Each row below holds a small network's activations on one input, seen along a few directions.
Each table varies a few parts of the input and shows all the possible inputs, shuffled.
A made-up example of a description, with smaller parts first: line(4) and (point or line(9) or (values(3) and ring(8))).
Shared parts are said once, and a part with two or three values counts as separate values.

Other details of the inputs shift rows strongly along three fixed directions, in all tables alike. That doesn't count.

A family of inputs:
x1: [ -4   6  11  -9  13 -31   5   4 -17 -31   2]
x2: [ -5 -17  -6   3  -9  -5  13 -12 -11 -23 -21]
x3: [ 40 -29   6   4  13  50 -26  -3   9  25   7]
x4: [  0 -16  -1  -1   3  19  -8   0  -1  30  -4]
x5: [-36 -13  16  -5   1  -3  -8  28  -7  23  -4]
x6: [-54  51  21 -27  -4 -59  10  47  15  19  26]
x7: [  7 -16   5  14  -1  45 -10   8   8  57  27]
x8: [ 13  16  -1  24 -16  -1  -2 -22  -6 -16 -18]
x9: [ -8 -14 -12  -1 -11  -9   6 -13 -15 -40 -18]
x10: [ 18  -7  -1   5  -8  35  -4 -23  15  22  22]
x11: [-26  -4   0  -9  -4 -27   6 -11   1 -21 -11]
x12: [-40 -57  -2   8  17  -3 -16  23 -25 -14 -58]
x13: [ -9 -38  17   4   9  42 -23  14  -1  42  -9]
x14: [ -6 -19   6   2  -1  23  -7  -7   3  14   1]
x15: [ 30   3 -34  13  -5   5   6 -26   6 -48  -5]
x16: [ -2  45  19  10 -16   1  -7  -9  16  34  30]
x17: [-24 -26  -1 -10  18 -51   4  19 -22 -48 -56]
x18: [-62   8  26 -17   1 -40  -2  43  -1  32   4]
x19: [ 41 -29 -18  15   9  30 -14 -13  -2 -12  -2]
x20: [ 38   2   0   5   7 -10  19 -29 -14 -41   0]
x21: [  9 -20  -8   3  -3  29  -5 -12  -8  14  -7]
x22: [ 11  27 -21 -19  -4 -50  19 -21  -8 -49   4]
x23: [-34 -37   8  -6  38  19 -25  49 -19  14 -60]
x24: [-26 -45  -5  -9  16 -16 -22  20  -9 -41 -65]
x25: [ 9  2 25 -4 21  2 -3  4  1 14 18]
x26: [-40  74  16 -29 -14 -82  42  24  23   0  35]
x27: [ 19 -34  -5   8   2  53 -13  -7  -9  30 -11]
x28: [ -2  51  23 -16  -7   2   6  17  42  57  61]
x29: [ 51  18 -25   3 -24  19   7 -32  13 -27  30]
x30: [-11  21  -3  11  -8 -16  -7 -10 -13 -12 -23]
x31: [-18  -6  -3  26   2 -11 -19   0 -15 -20 -41]
x32: [ 10  -5 -25  11  11   9   6 -12  -3 -48 -18]
x33: [ 51  -7 -13   1  -5  46 -14  -8  11  29  14]
x34: [-55  25  16 -23  -1 -44  12  28   2  37  15]
x35: [ 11 -17   7  12   1  43 -13   9  14  64  27]
x36: [ -1  53  28 -11  -2   9  22  27  28  62  57]
x37: [-21  -2   2  17  -3 -12 -19   4 -17 -24 -41]
x38: [-14  -7 -25   7  -8 -31  15 -23 -10 -52 -15]
x39: [ 32  35 -20   1 -17   9  21 -31   6 -46  26]
x40: [ 55  38 -45  -2 -23  -4  25 -59   9 -62  14]
x41: [ -9  14 -11  -3 -18 -35  27 -22  -3 -34   0]
x42: [-15 -12  16  -1  -3   8   3  15  -3  33   0]
x43: [ 42  10  -9   2 -15  16  11 -13  16   3  19]
x44: [ 21  21 -10  -3  -2  12  13 -29  14 -36  14]
x45: [ 55  -6   2   5  -4  52 -16  -6   9  30  35]
x46: [ 34 -27 -18  13   3  38 -19   0   9  10   0]
x47: [-10  40  25  -9  14 -35  16  17   6  28  56]
x48: [ -9  26  17 -17  19 -43  13   9 -12  -1  14]
x49: [-10 -10 -10   1 -10  -8   4  -8  -8 -23  -9]
x50: [-46 -67  24   2  26  13 -29  52 -16  43 -61]
Description of these inputs: values(5) and (point or line(4) or line(5)).
Question: Changing only the values(5) part turns x42 into x13. The same change can be made to x50. Which row results?
Answer: x11
Question: List by row number the other rows that have the values(5) part in common with x15.
Answer: x7, x12, x19, x31, x32, x35, x38, x46, x47
Question: Which other rows does x20 become when the values(5) part takes its other values? List them by row number.
Answer: x1, x25, x47, x48
Question: A walk changes only the line(4) part. It starts at x9 and steps to x5. List the rest of the walk in order.
Answer: x49, x18
Question: Which other rows does x21 become when the line(4) part takes its other values? List them by row number.
Answer: x4, x27, x34

A family of inputs:
x51: [ -6   4 -22  20  -8   6   9  -1   0 -36  -4]
x52: [ 10  -1  -9  21  16   5  -7  25   0 -20 -19]
x53: [ 31 -19  13   0  31  41 -22  -6   9  33  -2]
x54: [  4 -20  10 -17  -3  29   5   0  11  28  39]
x55: [-31 -15  16  19 -11  -5  -8  -4  -2  13 -26]
x56: [-17  36   7 -18  -3 -50  18  39  -1  31   0]
x57: [-19 -43  15  -5   9  12   3  24   9  49  13]
x58: [ 10 -33   1  -2  20 -19   4  15 -22 -18 -10]
x59: [ 46  35 -33  -3 -20 -18  30 -28  -7 -54  -6]
x60: [-32 -27   9  -2  24  11 -19  12 -28   6 -25]
x61: [  2 -30   2  -5  40   7 -29  11 -38 -29 -50]
x62: [ 33   7  -1   7  10  40 -10  -6  33  -8  13]
x63: [ -4   1  -2  16 -28   4  -3 -46   5 -24  -8]
x64: [ 14 -13   5 -10  -8  19  12  -8   1  13  44]
x65: [-35  33  23 -17  14 -37  -1  51   7  -9   9]
x66: [ 53  48 -10 -19 -25   4  20 -25   9  -8  34]
x67: [-66  23  -4 -16  -8 -54  18   5  16 -51  -4]
x68: [ -6 -20   1  12   5  45 -21  18   2  -2  -7]
x69: [  0  12 -18  25 -12  15  10   2  13   7  21]
x70: [-15  15  20 -37   8 -49  18  16   8  -8  37]
x71: [ 11 -34  -9   7  -3  19   6  -4  -8   7  15]
x72: [-42 -16  -7 -12  -3 -55  31  12 -16 -20  -1]
x73: [ 31  -7 -21  11  23   3  -2 -22 -28 -45 -26]
x74: [-65   8  22  -9  19 -29   9  28   3  50  10]
x75: [  3  18  10   4 -11 -39  -3 -20 -20 -58 -20]
x76: [  4 -38   5 -14  22 -18  -2  12 -24 -34 -20]
x77: [ 12 -19  13  -4  36  31 -30   8  -8  19  -9]
x78: [  6 -13 -18  19   9  22   0 -13 -22   3  -3]
x79: [  8  19   1  31 -29  14   1 -20   4  39  25]
x80: [-19 -10 -17  -2 -12  -5   8   7 -19 -12 -34]
x81: [-43  36  44 -10  -3 -46  -8  18  13  27   8]
x82: [  4  14   3  13  15   5  -8  33   4 -10  -3]
x83: [ 10 -19   4  -4  13 -22  12  15 -11   4   6]
x84: [ 55  40 -29  -7 -26 -13  39 -51  17 -42   5]
x85: [ 23 -35   7  -5  17  -3   9   0   2  -2   1]
x86: [ 22  31   5  30 -33  25   2 -34   6  37  43]
x87: [ 24 -48  -9 -10  14 -10   5 -26  -8 -60 -24]
x88: [ 48  48 -12 -25 -24   4  21 -30  18 -11  34]
x89: [-56  21  21 -20  25 -43  -8  57  11 -23 -14]
x90: [-16 -32   2  16  -9  20 -27 -18 -20 -23 -47]
x91: [ 16 -29  21   9  42  54 -27  23   4  65  -9]
x92: [ -2  11  26   3  -4  -7 -19   1  -5   3  -4]
x93: [-22 -41  -7   7  12  37 -20  14  -2 -37 -40]
x94: [ 20  38 -20  12 -13   9  26 -34   2  17  49]
x95: [-56 -16  35 -28   5 -23  11  35   8  47  25]
x96: [-27  49  11   6 -12 -80  11  -1 -17 -36  -7]
x97: [  1  16  -6  -3   0  19   7 -33  12  12  32]
x98: [ 33  29   9  26 -16   1  -3 -16  -2  21  15]
x99: [ -3 -25  -2  23   3  54 -11  12  21  24  -3]
x100: [ 23  31 -21  -3 -34  12  36 -37  23  11  28]
x101: [ 21 -33 -27  -1   5   6 -63  30  18  42  -8]
x102: [-40  38  57   0   4 -34  -8  44  20  80  16]
x103: [-44  45   4 -39 -24 -42  27   8   8   1  13]
x104: [ 24 -10 -25  16  28  -1  -3 -20 -29 -37 -32]
x105: [  6 -35  -9 -19  12   3 -14   3  -8 -30 -72]
x106: [ -4 -20  17  22 -12  30 -29  -6 -15  15 -15]
x107: [26  1 -2 16 13 27 -4 10 21 -3 -1]
x108: [-17  -5 -21 -17 -20 -11  16 -22   1 -35 -37]
x109: [ 19  25 -42   1 -36 -16  40 -39  -7 -35  -7]
x110: [ -7 -46  -5  -5  -5  35 -15  11 -17   7 -53]
x111: [ 23  -3 -28   3 -33  25 -44   5  39  91  62]
x112: [ 15  23  -3  -6  -4  35   4 -32   6  20  51]
Question: Changing only one part turns x108 into x105. The same change can be made to x111. Which row results?
Answer: x101
Question: Describe the family of inputs behind these rows.
Answer: values(2) and (point or (values(5) and ring(6)))
Question: Which other rows does x94 become when the values(2) part takes its other values? List them by row number.
Answer: x104

A family of inputs:
x113: [-45  17   6 -25   7 -61  13  23   4 -21   2]
x114: [ 22  19 -17  -8  -6  -8  22 -27  16 -33  24]
x115: [ -9 -12  13 -12   8   7  -6  19  -4  33   0]
x116: [  2 -24   9  15  -2  38 -27  15   4  40 -14]
x117: [-28 -22   3   7   5  14 -22  19  -4  18 -23]
x118: [  7   1 -12  10 -16   3   3 -19  -2 -21 -18]
x119: [-32  29  19  -6 -14 -16   7  17  11  32  15]
x120: [-42  34  21 -29  -2 -47  21  20   4  18  26]
x121: [ 59  11 -10  18  -3  27  -4 -34   0 -12  10]
x122: [ 13 -44  -9   8  19  22 -21   9 -13 -31 -41]
x123: [ 23  48  -7 -11 -13 -10  29 -14  14 -11  46]
x124: [-18 -17  21 -12  21  21 -13  44  10  57   2]
x125: [ 32   7 -28   0  -5  -8  19 -29  -7 -61 -10]
x126: [  6  -6   7   6  -5  19   9 -11   0  22  20]
x127: [  3 -23   9  15  -3  37 -25  15   3  41 -18]
x128: [ 40  11  -4  13   3  21   0 -28  -1 -22   8]
x129: [  0  14   0   7 -16   8   3 -12   9   1   7]
x130: [-15 -43   5   7  11  10  -8   9 -20   8 -33]
x131: [22 63 25 -1 -7  2  6 -2 24 50 77]
x132: [-44  13   2  -6  -3 -24   4  16  -1   5  -8]
x133: [-24 -28  27   2  12  13 -17  35  -4  67   0]
x134: [-31   2  -7 -15  11 -59   8  23 -14 -48 -34]
x135: [  8  36  -8   3 -23   9  14 -18  15  18  36]
x136: [ -3 -42  14  13  10  34 -19  11  -8  33  -7]
x137: [ 24  11 -12  13 -17  32  -3 -19  12  23  21]
x138: [ 22  38  -2 -11 -21  -9  19 -29  13  -3  57]
x139: [ 47  -9 -23  19   2   8  -5 -42 -15 -64 -25]
x140: [ -4 -31   0  15  -1  26 -23   2  -6   0 -35]
x141: [ 28 -44 -33   6   9   9  -8 -21 -12 -58 -50]
x142: [  7 -33  19   4  24  45 -33  49   5  62  -2]
x143: [  5 -54  -6  15   9  24 -18  -4 -19  -5 -35]
x144: [ 13   1 -23  13 -12  19   2 -30   2 -26  -5]
x145: [-47  18   6 -28   9 -61  18  30   0  -9  -6]
x146: [-46  -7  -7 -22   6 -75  10   7 -23 -59 -45]
x147: [ -1 -50  -3   0  16  20 -16   1 -16 -22 -43]
x148: [-40   8  15 -17  16 -37   6  40   0  -6  -6]
x149: [25 26 20  4  6 23 -5  9  8 52 34]
x150: [-44  27  21 -12  -4 -44  24  11   5  17  33]
x151: [-36  -3  -7 -18  11 -58   8  17  -5 -41 -25]
x152: [ 39  10 -19  -2 -16   3  12 -40   4 -25  25]
x153: [ 26  19 -18  13 -21  23   2 -29  12   7  28]
x154: [ 33  28  -6   7  -3   2  12 -32  -1 -27  13]
Question: Describe the family of inputs behind these rows.
Answer: ring(6) and (values(2) or line(5))
Question: Changing only the ring(6) part turns x113 into x124. The same change can be made to x117. Which row results?
Answer: x132
Question: Changing only the ring(6) part turns x127 into x129. The same change can be made to x146. Which row results?
Answer: x147
Question: Which other rows does x136 become when the line(5) part takes its other values? List them by row number.
Answer: x113, x122, x131, x138
Question: List by row number the other rows that have the ring(6) part in common with x143.
Answer: x116, x139, x142, x151, x152, x153
Question: Which other rows does x117 become when the values(2) part takes its other values? List them by row number.
Answer: x140
